A small network was shown many inputs. Here are its activations along a few directions, one row for each input.
Each table varies a few parts of the input and shows all the possible inputs, shuffled.
Descriptions start from the smaller parts, as in this example, which fits no table here: one of 3 separate values, together with either a single point or one of 11 places around a ring or (one of 4 places along a line, together with one of 5 places around a ring).
Shared parts are said once, and a part with two or three values counts as separate values.

A family of inputs:
row 1:  13 -49  22  57   8  38  53 -15  16  46  70  28  25 -22 -23  57
row 2:   0  41 -19 -52  27   4 -33   3  48 -13 -12 -50 -48  92  -9  18
row 3:  12 -57  25  59  24  54  61 -27  23  47  86  21  22  10 -26  86
row 4:  -1 -20 -13  19   0   9  37 -16   2   6   9  -4   8  -8 -14   7
row 5: -18  44 -16 -58 -17 -39 -59  30 -13 -36 -80 -23 -28  21  15 -53
row 6:   0  42 -17 -51  14 -16 -42   7  23 -21 -40 -40 -43  69   0 -13
row 7:   5  27   7 -17 -15 -22 -36  25 -28 -12 -33  11  -1 -23  28 -35
row 8:  23  21   5 -11  15   5 -20   2   4   5   2  -4 -17  24  13   6
row 9:  26  11   7  -9  43  42  -5 -12  47  13  45 -17 -27  79  -3  66
row 10:  -14  -30   26   41  -34  -30   18    6  -52    0    6   53   60 -116    4  -42
row 11:  14  25   6  -9  -8  -7 -29  12  -7  -4 -11   1 -11   7  18 -15
row 12:   3  36 -15 -49  44  18 -24  -7  70 -15   9 -57 -51 124 -15  46
row 13:  -7  42 -20 -52  -2 -28 -50  12   9 -28 -54 -33 -39  49  11 -31
row 14:  -5 -30  23  51 -28 -16  32   7 -30  17  20  46  56 -92   0 -17
row 15:   2 -37  19  57 -14  -3  39 -12 -25  28  41  38  45 -64  -1   6
row 16: -28 -13  -7   0 -34 -27   4   1 -50 -21 -42  14  36 -81   8 -64
row 17:   2 -33  -9  20  26  48  54 -27  43  15  51 -18  -7  48 -28  66
row 18:  -8 -17 -16  19 -15  -5  28 -13 -10  -2  -3   3  14 -28  -3 -12
row 19: -20 -10 -12  13 -28 -19  19   4 -28 -12 -26  11  27 -56   0 -35
row 20:  24  18   4 -12  27  26 -13  -3  27  14  27 -11 -23  47   3  37
row 21:  12 -43  23  59  -1  15  47 -12  -4  36  49  34  35 -45 -14  25
row 22:   0 -25 -13  18  11  31  45 -19  24  15  33 -12  -1  16 -23  38
row 23:  -4  22  10 -27 -22 -34 -51  26 -53 -28 -50  19   0 -48  32 -60
row 24: -30  35 -19 -65 -19 -44 -75  29 -37 -49 -95 -11 -31  -2  25 -83
- What do these inputs look like to the network? => one of 4 places along a line, together with one of 6 places along a line
- Changing only the place on the line of 4 turns row 12 into row 9. The same change can be made to row 6. Which row results? => row 8
- Change only the place on the line of 4 in row 20. List by row number the other rows that result. => row 1, row 2, row 22
- A walk changes only the place on the line of 6. It starts at row 10 and steps to row 14. List the rest of the walk in order. => row 15, row 21, row 1, row 3
- Change only the place on the line of 6 in row 4. List by row number the other rows that result. => row 16, row 17, row 18, row 19, row 22

A family of inputs:
row 25: -56 -97 -21  -2 -41  42  58  -4  -5 -16 -43 -12   7 -20 -46  15
row 26:    3  -15   26   74  -25  -36   35   -7  -37   13   46   57   67 -104    6  -27
row 27:  -1 -47 -57  54 -36  22 105 -45  -8  21   3 -23  29 -46 -21  -7
row 28:  28 -30   1  11  38  69  46 -22  41  34  40 -23 -19  69 -24  86
row 29: -27 -47  78   4   7  10 -53  38  -7   5  32  63   8 -21 -27  45
row 30:  70  64  25 -33  21  10 -80  23  -9   7  -1   5 -53  53  55  21
row 31: -59  11 -16 -62  23 -11 -40   5  41 -54 -34 -36 -28  71 -31  -2
row 32:  29  -3  74  32  34   7 -37  13  15  39  85  56  11  11   8  68
row 33: -88  -8 -38 -48 -18 -42  -6   5  11 -56 -69 -37  -1  17 -29 -51
row 34:   0  49 -17 -28  46 -11 -28 -16  63 -14  23 -41 -39 105  -4   9
row 35:  -6   5  16 -47 -49 -16 -60  47 -58 -25 -94   6 -14 -33  17 -50
row 36:  79  80 -12  -2   6  -8 -28   5 -23  19  -3   0 -17  -8  73 -30
row 37: -54 -66  59  18 -26 -13 -17  29 -43 -14   0  62  39 -77 -25 -11
row 38:  37  16  39  57  23 -11  17 -14  -6  35  90  47  52 -53  27  20
row 39:  18  24  33 -65  -9   9 -94  47 -30 -24 -54   7 -46  21  18   3
row 40:  38 -13 -37  47   5  50  92 -41  24  49  49 -30  10   9  -8  36
row 41:   5  64 -58  -8  41 -36  25 -44  42  -3  25 -51  -6  40  15 -41
row 42:  46  52 -23  12 -40 -35 -10  12 -51   7 -55   5   6 -59  50 -73
row 43: -29 -75   3 -19   6  68  31   3  27  -6 -14 -13 -18  36 -50  68
row 44: -33  36 -75   5  -7 -68  43 -35  14 -18 -25 -45  13 -11  -3 -79
- What do these inputs look like to the network? => one of 4 separate values, together with one of 5 places around a ring
- Changing only the choice among 4 separate values turns row 26 into row 42. The same change can be made to row 38. Which row results? => row 36
- Change only the place on the ring of 5 in row 28. List by row number the other rows that result. => row 25, row 27, row 40, row 43
- Change only the choice among 4 separate values in row 30. List by row number the other rows that result. => row 28, row 32, row 34

A family of inputs:
row 45: -68   1 -90 -20 -28 -36  59 -20  14 -58 -72 -50  21 -27 -16 -77
row 46: -29  21 -45 -41  45   5   3 -17  41 -19 -48 -55 -23  89 -39  20
row 47:  -2  26  -6 -50  26  12 -36  26  41   0 -34 -38 -48  85  -7   5
row 48:   11   10   63   43   16  -20  -16   21  -48   29   41   74   58 -104    8   -8
row 49: -43  12 -54  -9 -24 -46  27  -7 -23 -31 -86 -32  28 -22 -12 -57
row 50:   47   59   57  -61   10   -4 -117   37    3  -30    8    8  -58   84   62   21
row 51: -20   2  -7 -22 -52 -42 -17  19 -35 -11 -60 -15 -14 -20  15 -82
row 52:  20  40  17 -64  -3   3 -87  34  26  -8  -5 -22 -67  74  23  21
row 53:  41 -37   8  47   6  48  59 -29  35  36  75  -6  -6  29 -29  68
row 54:  -7 -49  32  68 -14 -11  20   5 -34  23  29  73  42 -87  -5  10
row 55: -41 -65 -11  45  -6  39  96 -19 -18  12  -1  18  80 -92 -23  16
row 56:  13 -52 -23  30  31  70  91 -51  24  41  69 -25   4  27 -24  65
row 57:   34   41   40  -29  -28  -49 -104   26  -83  -36  -34   35  -21  -38   65  -69
row 58:  47 -20  24  58  20  24  20 -17  38  51  82  29  -9  29   9  73
row 59:  59  41  56  35  40  20 -19  10  28  54  96  33  19  19  26  57
row 60: -13 -66  19  58 -39  14  59  -4 -23   7  21  37  56 -82 -34   8
row 61: -62  -7 -75 -52  33  13  25 -42  66 -46 -19 -77 -47  89 -49  -9
row 62:  11  43  -6 -34 -34 -38 -64  30 -50 -13 -61  13 -15 -53  31 -62
- What do these inputs look like to the network? => one of 2 separate values, together with either one of 4 places along a line or one of 5 places along a line
- Changing only the choice among 2 separate values turns row 49 into row 46. The same change can be made to row 45. Which row results? => row 61

A family of inputs:
row 63:   0  34   3 -15  35 -17 -28  -2  34  16  30 -14 -27  64  -1  18
row 64:  36   5  31  58 -18  -9  15   2 -31  41  31  43  36 -62  32 -25
row 65: -31 -30   6  46   0 -29  41 -13  -8  11  16  24  55 -57 -27 -29
row 66:   3   6  14   2  27  19 -10   9  35   9  47  15 -11  17  -7  39
row 67:  -3 -32 -31  32 -15  10  75 -35 -17  -2  24  -9  25 -44 -13  10
row 68:  37  62   1 -29 -24 -28 -76  31 -25 -29 -53   5 -32   6  24 -26
row 69:  47 -30  41  25 -19  43   5  34 -16  30  16  31   5 -12  14  63
row 70: -23  24 -49 -53 -16  -2  -7   6 -10 -26 -76 -41 -12   5  22 -46
row 71: -37  13 -11 -42 -18 -46 -38  26   4 -60 -63  -9 -22  23  -2 -38
row 72: -20  14 -55 -35 -19 -21 -20  -2 -12 -30 -92 -30 -37  17  16 -54
row 73:  -3 -47  41  15 -14  31  -4  27   3  22  21  32   7 -17 -17  67
row 74:  -6 -11  26  46 -19 -32  10   8  -4  27  41  46  47 -72  -1 -11
row 75: -11  28   8 -44  -9 -44 -77  28 -15 -34 -44   4 -41  12   6 -37
row 76: -29 -63  27  14  -5  38  25  -2   3   7  -1  11  14  -1 -44  45
row 77:   3 -57 -10   9 -36  47  63  -4  -5  17 -10 -11   1 -12 -36  41
row 78:   7  19 -53 -10   3   3  26 -29  47   5  -4 -60 -22  62  -3   4
row 79: -45  12  -1 -60   7 -21 -33  14  -9 -44 -54 -26  -7  21   7 -49
row 80:  -5 -23  22  30  -2  -5   8 -12  -5   2  59  41  33 -45   3  33
row 81:  40  -8  27  41   2  15  14 -16 -31  16  49  38  24 -35  35  18
row 82:  49  55   5  -6  33  -6 -22  -6  22  25  16 -16 -29  60  24  20
row 83: -17  32  15 -62   5 -21 -67  27 -20 -24 -32 -10 -21   5  14 -38
row 84:  -9 -25 -31  50 -15 -13  76 -21 -26  30   0  -3  34 -66 -15 -41
row 85:  51  18  18  10  35  33  -5   2  14  24  33  12 -18  22  22  28
row 86: -22 -15  -1   4  34  28  15 -17  36  -6  27  -9  -2  36 -29  16
row 87: -30 -41   4  31  14   0  37 -35  -8 -14  36  17  41 -30 -24  13
row 88: -24  14 -15 -11  29 -11  -1 -18  43  -5  14 -37 -12  81 -17   4
row 89:  31  65   8 -48 -10  -6 -66  31 -30 -19 -40  -9 -13  -1  33 -27
row 90:   9 -17 -36   1  16  42  44 -32  28  10  10 -35 -19  25 -17   3
- What do these inputs look like to the network? => one of 4 places along a line, together with either one of 2 separate values or one of 5 places along a line
- Changing only the place on the line of 4 turns row 88 into row 78. The same change can be made to row 71. Which row results? => row 72
- Change only the choice among 2 separate values in row 72. List by row number the other rows that result. => row 70

A family of inputs:
row 91:   9  50  -7 -42  50   9 -41  -3  51  -1   8 -41 -46 103  -2  16
row 92:  17  46   2 -32 -42 -36 -44  39 -39 -17 -62 -14  -8 -25  19 -67
row 93:  -5 -42  -6  23 -12  13  38 -11  -2  14  11   1  -1 -14 -23   3
row 94:  29 -31  31  51   8  28  49 -19  -9  27  75  28  33 -29   4  45
row 95: -26  22 -18 -60  26  -5 -27   3  35 -25 -22 -48 -42  77 -21   2
row 96:  32 -19   7  37   8  20  29 -18  10  37  50  10 -10   3  -4  30
row 97:  25  36 -11 -17  17  19 -12   5  48  -1  12 -25 -30  65  14  21
row 98:  -8 -52  19  38 -10  23  57 -15 -19   5  32  20  42 -43 -14  14
row 99:  -8 -16 -18   2 -10   8  25  -5   6   2 -23 -21  -5  20 -14  12
row 100:  -1  42  -3 -54  -7 -29 -72  36 -32 -45 -79   1 -36   0  24 -52
row 101: -26 -79  28  68  -6  28  57 -14 -12  33  49  55  72 -88 -36  33
row 102:  23   8 -15  11  21  21  10 -24  17  21  12  -9  -6  33   5  37
row 103: -19  12 -31 -36   4  13  -4  -1  30 -26 -22 -29 -21  34  -4   6
row 104:  -26   31   16  -76  -15  -40 -109   41  -22  -53  -80   -1  -42   35   22  -37
row 105:   9 -57  39  81  10  32  51 -16  -6  55  95  64  60 -76 -19  67
row 106: -10  28 -13 -17 -21 -41 -13  15 -34  -2 -40  -1  13 -46  36 -70
row 107: -14  22 -21  25 -22 -64   6 -13 -22 -22 -15  10  27 -49  11 -63
- What do these inputs look like to the network? => either one of 5 places along a line or (one of 2 separate values, together with one of 6 places along a line)
